Each row has a name. Each piece below is followed by the name of the row it came from, unless a question asks for something else. Each question is about the rows just above it. Places in a row count from 1.

babob: [114 113 165 139 122 112  84 152 173 101 158 135 133 157 172 100 126  93
 121 154  87 126 155 151 162 170 114  81 160 112 171 102 173  78 128 144
 169 140 119 171 115]
potog: [104 174 166 131 109 115 137 127 158 118 141 163 121  80  79 134  92 102
  98  81 142 146 111 126 100 171 163 145 176 155 150 167 142 101 114 126
 149  78 177 144 140]
vubo: [126 109  81 146 144 100 121  92 176 104 150 118 127 115 134 155 131  78
 158 111 126  98 163 102 101 141 163 171 140 142  79 166 167 174 145  80
 114 143 177 137 149]
zos: [160  84 165 162 171 100 171  81  87 152 140 126 135  93 133 128 170 154
 113 115  78 114 173 151 158 169 101 144 112 114 112 102 122 155 126 173
 119 157 172 138 121]
Row and place where [ 84 152 173 101 158 135 133] starts: | babob, 7
Which row holds these entries in another order? [121 138 172 157 119 173 126 155 122 102 112 114 112 144 101 169 158 151
 173 114  78 115 113 154 170 128 133  93 135 126 140 152  87  81 171 100
 171 162 165  84 160] | zos
[ 84 101  78 172 162 122 114 170 121 135 165 139 115 171 112 154 173 113
 126 102 144 128 114  81 119 158 160  87 171 152 112 157 155 140 133 151
 173 100 169 126  93] is which row reordered? | babob
Where does [170 114  81] start? Give its row and place. | babob, 26
Put [115 134 155 131  78 158 111 126  98 163 102 101 141 163 171 140 142  79
 166 167 174 145  80 114 143 177 137 149 126 109  81 146 144 100 121  92
 176 104 150 118 127] back in order: which row is it? | vubo
Row and place where [141 163 171 140 142  79 166 167 174 145  80 114] starts: | vubo, 26

guta: [ 99 115  73 125  89]
Zuv: [115  62 120 117  84]
Kubul: [125 123  64 122  72]
dalas: [109 120  85 131  88]
bana: [124 127  59 120  78]
ruso: [126 133 143 141 124]
mumo: [137 130  80 106 118]
dumi: [117 119  62 115  84]
[ 80 106 118] begins in row and place | mumo, 3
[117 115  62  84 119] is which row reordered? | dumi
Where does [133 143 141] start? Give its row and place. | ruso, 2
[ 64 122  72] begins in row and place | Kubul, 3

zarid: [134 101 140 111 139 132 160 100 140 135 137 137 122 148 139  71 162  74
 125 141 171 151]
kemok: [110 127 134  93  84 120 132 128 131 164  93 100  91 109  96 129 138 128
 161  95 158 100]
Mereb: [ 94 130 122 124 125 119  90 126  96 110 127 121 118  97  98 154  89 152
 123  93  86 106]
Potu: [ 94 130 122 124 125 119  90 126  96 110 127 134  93  84 120 132 129 131
 164 115 131 131]
Zutu: [129 115  93 132  94 120 127 164 110 131  90 131 122 126 124  96 119 131
 125 134  84 129]
[120 127] begins in row and place | Zutu, 6
Which row holds these entries in another order? [131 131  94 130 122 124 125 119  90 126  96 110 127 134  93  84 120 132
 129 131 164 115] | Potu
[110 127 134  93  84 120 132 129 131 164] begins in row and place | Potu, 10

gases: [115  98  87 106 112 131 118 103  97 113 114 118 112 121 116 114 116 104
 134 128 112 118  95 104 149 102 158 148 106 103 117 105 119 121 110 114
 124  92 110 126 107 117 125 145 111 102]
Vaso: [ 96 115  87  99  93 103 100  89  85 117  78 100 115  97 119  86 111 105
 113 113 124 114  91 106 100 136 129  97  96  85 106 101 118 121  97  86
  88  84 105 108  84  99  82 123 105 106]
Vato: [102 134 149 119 128 104 132  95 135 105 124 100 117 101 101 107 111  95
 111  96 104 125 139  87 122 109 125 125  88 122 100 140 102 110 142 103
 111 112  87 101 144 120 100 119 102 139]
goge: [ 78 100 123 114 108 105  91  84 106  86 121 100 105 103  96 111 117  89
 114  97 106  99 106  84 136 105 124 118  85 119  86 115  96  82 113  87
 101  85  88  99 115  97  97 129 100  93]
Where does [84 99 82] start? Give its row and place. | Vaso, 41
Row and place where [118 121  97  86  88  84 105 108  84  99  82 123] starts: | Vaso, 33
[ 93 100 129  97  97 115  99  88  85 101  87 113  82  96 115  86 119  85
 118 124 105 136  84 106  99 106  97 114  89 117 111  96 103 105 100 121
  86 106  84  91 105 108 114 123 100  78] is which row reordered? | goge

puse: [ 78  75  86  83 143 121 108  76 120 115 148  94 143 151  80 103  95 140
 143 173  83  76 107 184  89 181 163  98  74 116  76 141 117  74 164 160
  93 120 157  69 100 132]
Dovet: [130 128  84  86 116 137  71 134  87 126  74 119  76  96  83 116  70 131
  74 117 120 137  76 152  76 149 140  72  82  70  97  73 101  92 112 114
 101  71 105 117  83  70]
Situn: [117 105 111  75 131 100 117  76  72  71 145 104 105  87  80  95 111 122
 104  98 114  72 116  93  75 133 134 106  78  87  85  79  80  70 127 134
  94  82  80 122  92  78]
bod: [105 104  87  85  98 122  72 117 116 100 114 104 111 134  79  94  80 134
  75 122 111 106  75 133  81 131 145  71  78  78  95  70 117  82 127  92
  80  72  93 105  87  76]
tuge: [ 87 122 155 152  80 156 106  89 162  75  87  90  80  94 145  85 143 164
  84  98  98  86  97  80 152  79 166 118 156  94 149  85 157 159 151  82
 108  94  84 158 151  84]
Tobu: [ 78  71  81  81 143  79 121  76  94 107 168  97 169 159  80  97  96  94
 179 164  87  75 110 166  84 168 106 105  76 132  76 157  97  74 141 162
  89 147 167  88  85 163]
Motop: [106  84 162  75  97  94  78 169 159  81 105 107  76  96  87 166  76 164
  74  76 178 147 132  81  88  85  79  94  89 168  71 143 168  97 157  97
 163 121 167 141 110  80]
[134  75 122] begins in row and place | bod, 18
[100  72  79 111  85  98  87  80 111  82 127 134  70  72 116  95  78 122
 131  94 122 104  75 134 145  76  93  78 133 105 117  75 117 106  92  87
 105  80 104  81  71 114] is which row reordered? | bod
[163  85  88 167 147  89 162 141  74  97 157  76 132  76 105 106 168  84
 166 110  75  87 164 179  94  96  97  80 159 169  97 168 107  94  76 121
  79 143  81  81  71  78] is which row reordered? | Tobu
Which row holds these entries in another order? [ 71  74  75  76  76  76  78  79  80  81  81  84  85  87  88  89  94  94
  96  97  97  97 105 106 107 110 121 132 141 143 147 157 159 162 163 164
 166 167 168 168 169 179] | Tobu
Where does [105 107  76  96] start? Give its row and place. | Motop, 11

zukur: [143 132 130 113 108 121 130 128 133 175 133]
zas: [129 124 163 128 129 130 142 131 134 125 132]
berul: [128 134 141 124 141 146 127 127 128 123 120]
Nukeb: [128 140 127 127 134 141 146 120 127 123 124]
nipaz: [134 163 128 124 134 130 129 125 131 142 132]
guzap: [139 134 123 126 118 135 132 124 118 142 130]
bofa: [146 134 127 141 123 124 120 127 141 128 127]
dunu: [126 123 124 142 132 139 129 118 134 118 135]
fod: [134 160 128 128 113 127 130 127 121 145 122]
Row and place where [127 127 134 141 146 120 127 123] starts: | Nukeb, 3
Put [127 124 127 141 120 141 146 134 128 127 123] back in order: which row is it? | bofa
[134 160 128 128 113 127 130 127 121 145] begins in row and place | fod, 1
[163 128 124 134 130 129 125 131 142] begins in row and place | nipaz, 2
Put [130 142 118 124 132 135 118 126 123 134 139] back in order: which row is it? | guzap
[141 124 141 146 127] begins in row and place | berul, 3
Which row holds these entries in another order? [120 134 128 127 146 141 123 141 127 127 124] | bofa

gul: [109 127  70 168  78 126  73 146  85 140 122 106 125  79  72 120 179  81
  73 139 170 169 163  81 167  68 120 128 181  74  77  89 128 143 116 150
 167 134 138  83 138  85 125]
zuzug: [117 174 126  96 134  89 120 181 186  84  81 184  81 122 159 183  96 173
 126  85  78  83  81 186  75 153  82 180 119 117 170 126  84 179  94 172
 130  71  77 167  74 148 179]
mozu: [143 144 137 139 145 133 180 158 107 166 106 156 159 155  80 117  98 158
 187  75 141 177 137 171 108  98 108 132  97 139 113 162  79 174 185  75
 155 182 115 162 186 143 114]
gor: [158 107 174  80 166 158 186 106 137 139 162 133 155 182 156 113  75 136
 185 132  98  98 108 139 117 177 159 115  79 187 143 180 162 108 155  97
  75 143 141 144 145 171 114]
Vabin: [158 107 174  80 166 158 186 106 137 139 162 133 155 182 156 113  75 136
 185 132  98  98 108 139 117 177 159 115  79 187 143 180 162 185  83 173
 152  69  71 138  77 142 186]
Where does [145 171] start? Give its row and place. | gor, 41
Put [ 85 125 109 127  70 168  78 126  73 146  85 140 122 106 125  79  72 120
 179  81  73 139 170 169 163  81 167  68 120 128 181  74  77  89 128 143
 116 150 167 134 138  83 138] back in order: which row is it? | gul
Put [ 75  75  79  80  97  98  98 106 107 108 108 113 114 115 117 132 133 136
 137 139 139 141 143 143 144 145 155 155 156 158 158 159 162 162 166 171
 174 177 180 182 185 186 187] back in order: which row is it? | gor
q: [158 107 174  80 166 158 186 106 137 139 162 133 155 182 156 113  75 136
 185 132  98  98 108 139 117 177 159 115  79 187 143 180 162 108 155  97
  75 143 141 144 145 171 114] | gor

koto: [115 121 160 129 138 119 118  72 150 167 121 111 120 155 117 114 158 131
 117 179  95 145 105 126 107 124 181 140 156 154 132 123  78]
Migol: [133 130 118 128 125 131 131 144 121 116 131 133 129 121 131 132 119 128
 132 113 137 124 135 129 135 129 112 125 119 120 127 129 143]
purat: [129 143 127 135 132 131 132 113 144 123 131 133 128 130 129 116 121 137
 128 133 125 119 131 125 129 121 129 118 112 135 131 119 120]
buf: [101 114 137 142 145 133 135 105 122 136 128 145 110 107 140 126 110 142
 116 118 100 155 135 139 126 143 111 126 123 141 113 118 113]
los: [139 133 130 115 125 122 119 123 125 116 130 133 126 119 136 128 119 136
 124 124 114 132 125 128 124 125 134 127 135 134 124 128 132]
lefa: [143 136 131 112 124 122 116 122 125 113 132 134 127 117 138 128 116 138
 122 122 110 133 125 127 123 124 136 127 136 134 122 127 132]
rel: [140 126 139 126 126 128 135 105 123 141 137 155 100 143 107 143 113 145
 122 116 114 118 110 110 111 145 136 101 118 113 133 142 135]
tomos: [ 82 107 118 179 140 148 166 147 139 172 119 110 132 161  98 128 164  97
 146 145 181 113 139 133 142 138 103 130 102 107 143 127 114]
toba: [129 129 125 128 127 129 129 133 126 124 129 130 128 125 130 129 125 128
 129 122 131 127 131 128 131 128 123 127 126 126 127 129 133]
zifi: [130 129 128 126 127 127 126 128 128 126 128 128 128 127 129 128 127 130
 127 128 126 129 128 128 128 128 127 128 129 129 127 128 129]
Sorod: [141 135 126 120 116 138 120 133 125 131 127 130 128 128 118 136 142 122
 112 127 127 127 114 116 125 133 125 125 120 125 132 120 130]
Where does [128 128 127 129 128 127 130 127 128] start? Give its row and place. | zifi, 12
Row and place where [133 125 131 127 130 128] starts: | Sorod, 8
[113 144 123 131 133] begins in row and place | purat, 8
[140 142 135 145 105 113 111 101 114 136 113 143 126 123 118 118 141 133
 137 116 110 100 145 135 110 126 126 139 155 122 128 143 107] is which row reordered? | rel
Where does [124 125 134 127 135] start? Give its row and place. | los, 25
[143 129 127 120 119 125 112 129 135 129 135 124 137 113 132 128 119 132
 131 121 129 133 131 116 121 144 131 131 125 128 118 130 133] is which row reordered? | Migol
Row and place where [120 155 117] starts: | koto, 13

pire: [153 168 165 179]
dira: [182 136  79  74]
mulus: [ 65 101 158 147]
pusot: [162 179 121 132]
Safef: [ 83 114 110 115]
Row and place where [ 65 101 158] starts: | mulus, 1
Where does [165 179] start? Give its row and place. | pire, 3

